Each row below holds a small network's activations on one input, seen along a few directions.
Each table varies a few parts of the input and shows all the possible inputs, shuffled.
Descriptions start from the smaller parts, as in this example, which fits no table here: one of 8 places around a ring, together with either a single point or one of 11 places around a ring or (one of 3 separate values, together with one of 6 places along a line).
Shared parts are said once, and a part with two or three values counts as separate values.

Other details of the inputs vary at random and push rows far along two fixed directions, the same in every table; ignore that.

A family of inputs:
x1: [  1  -3 -21  -8  -6 -18   8  -3  -9   4 -22 -21  34 -31 -28]
x2: [ 34 -10   9  21   2 -40  -1  -5   8  19 -13   4  -9  60  -7]
x3: [  0 -15   3  37   3  59  19   5 -37  19  55  54 -37  12  10]
x4: [ -7  16  20  -8   6  44  -4   3   8   8  38  -5 -60   9  33]
x5: [ 41 -26  19   4  -1 -44 -14  -8  -1  32  -3  -2 -25  24   1]
x6: [-13 -16   6   1   6  -7  14 -20 -45 -29 -13  54  40 -45 -14]
x7: [ -8  26   2   2  11  48 -10  23  11  -3  27   6 -47  39  18]
x8: [ 40 -17  31   3  11 -36 -19   2 -10  -6 -28  -5 -42  16  -1]
x9: [ 30 -24  11  27 -14 -38 -15   2  -9  15 -22  -7 -23  42  -4]
x10: [ -5  12 -23  12 -10 -22   1   2   4  -4 -20 -11  51 -14 -22]
x11: [-49  32 -17 -27   2  72  10  19  24 -19  29  -8  23 -27   6]
x12: [ -9   1 -10 -14 -10 -25  19 -27   3  13  -8 -18  41 -28  -9]
x13: [ -7  -5 -11  -9  -6 -16  19  -8  19   2 -10 -11  61  -5 -18]
x14: [ 35 -19  36 -10   9 -43 -28  -5  -3   6 -15   4 -37  14  10]
x15: [-10 -10 -24  -9  -4 -26  24 -20  19   0  -9 -12  44 -20  -4]
x16: [ -8   5   6  -3  12  43   1  10  23  -5  37   0 -56  17  38]
x17: [-58  33 -31 -16 -10  69 -11  28  -6 -21  10 -16   2 -38   3]
x18: [-10  19  -7  -3  -1 -20 -13   4   2 -31 -31  -5  39 -24 -12]
Each input here is: one of 2 separate values, together with either a single point or one of 8 places around a ring.
The inputs of x13 and x11 match in every part but the choice among 2 separate values. If x12 is changed in the same way as x13 into x11, which row does it become? -> x4

A family of inputs:
x19: [ -9   5  10   2   5  57   0  13 -10   6  43  17 -45  -7  19]
x20: [ -1  -4 -17   6  -7 -12   7  -7  -7  12  -3  -1  19  -9 -10]
x21: [ -3  10  -4   1   2 -10   1  -1   8 -12 -10   1  22  -3  -4]
x22: [-12  19  -7  -1  -1  51 -15  26   7  14  34  -7 -42  14  15]
x23: [ -3  13  -3   1  -2  -8  -3   0  -2  -5 -14  -4  20  -2 -12]
x24: [  1   7   3 -10   2 -12   2  -7   7   2  -2  -7  20 -12  -5]
x25: [ -6  -6   3   3   4  -4   1  -6 -15 -22 -10  21  14 -19  -2]
x26: [-13   8 -14  22  -4  54   8  16   5  11  43   4 -35  16  19]
x27: [ -7  -7 -11   0  -5 -13  17 -17   0   6   0   0  19  -7   0]
x28: [-1 -6 -7  2  1 -5  9  0  5 -9 -7  6 26  0 -9]
x29: [ -8   3  -4  -3  -4 -11  -6   2   9 -13 -14  -6  18  -5   0]
x30: [ -3  -4   1  -4   4  -7  -3  -4 -22  -7  -9  18  11 -23  -9]
x31: [ -9  11  -6  13   0  61   2  26   0  12  36   3 -31  22   5]
x32: [ 74 -35  48  23  10 -67 -26  -3   0  16 -23   0 -74  70  12]
x33: [ -8   6  -4  -3  -9  -9 -10   4  -1  -7 -18 -10  16  -3  -8]
x34: [  0  -9  -8   2  -7 -11  13 -13  -1  12   2  -5  20 -15  -4]
x35: [  1  12  -6  -6   2 -12  -4  -1   0   2  -8  -3  19  -7 -11]
x36: [ -6  -3   3   3   0  -3  -2  -4 -25 -15 -14  17  13 -18 -10]
x37: [ -8  -6   7 -10   4  -6   6 -15 -14 -13  -6  20  11 -20   1]
x38: [ -4   4  -6  -5  -4  -9  -5   4  -2 -12 -21 -16   8 -10  -8]
x39: [  0  -2   0 -16   1 -11  -1  -5   8  -5 -11 -19   7 -21  -2]
x40: [ -5   1  -7  -5   1 -11  -1   2   8 -18 -18 -12   9 -11   0]
x41: [ -4   6   0   1   3  58   7  19  10  19  47   1 -32  12  12]
x42: [  2  -4 -10  -5   1  -6   4   1  -2   6  -6   2  23  -4 -16]
x43: [ -7   0  -3 -17   3 -12   3  -9   9 -10 -15 -14   6 -13   2]
x44: [ -5  -3 -14  13 -11  -8   8  -6 -10   5  -8  -2  20  -5 -12]
x45: [-11   3   0 -15  -2 -13  -2  -8  10  -5 -11  -8  15  -6   3]
x46: [-13  24   0  -1   7  52   2  12  13  10  41   1 -37  17  22]
x47: [ -4   0   3 -14  -4 -12  -6  -4   9   0  -7 -14  16 -14  -1]
x48: [ 71 -45  54  25  11 -62  -7 -14   5  19 -10  19 -57  83  13]
The inputs of x23 and x35 match in every part but one. If x33 is changed in the same way as x23 into x35, which row does it become? -> x22
What do these inputs look like to the network? -> one of 5 places around a ring, together with either a single point or one of 5 places along a line
Which other rows does x26 become when the place on the line of 5 takes its other values? List them by row number. -> x21, x28, x29, x40
Which other rows does x47 become when the place on the line of 5 takes its other values? List them by row number. -> x24, x34, x39, x41
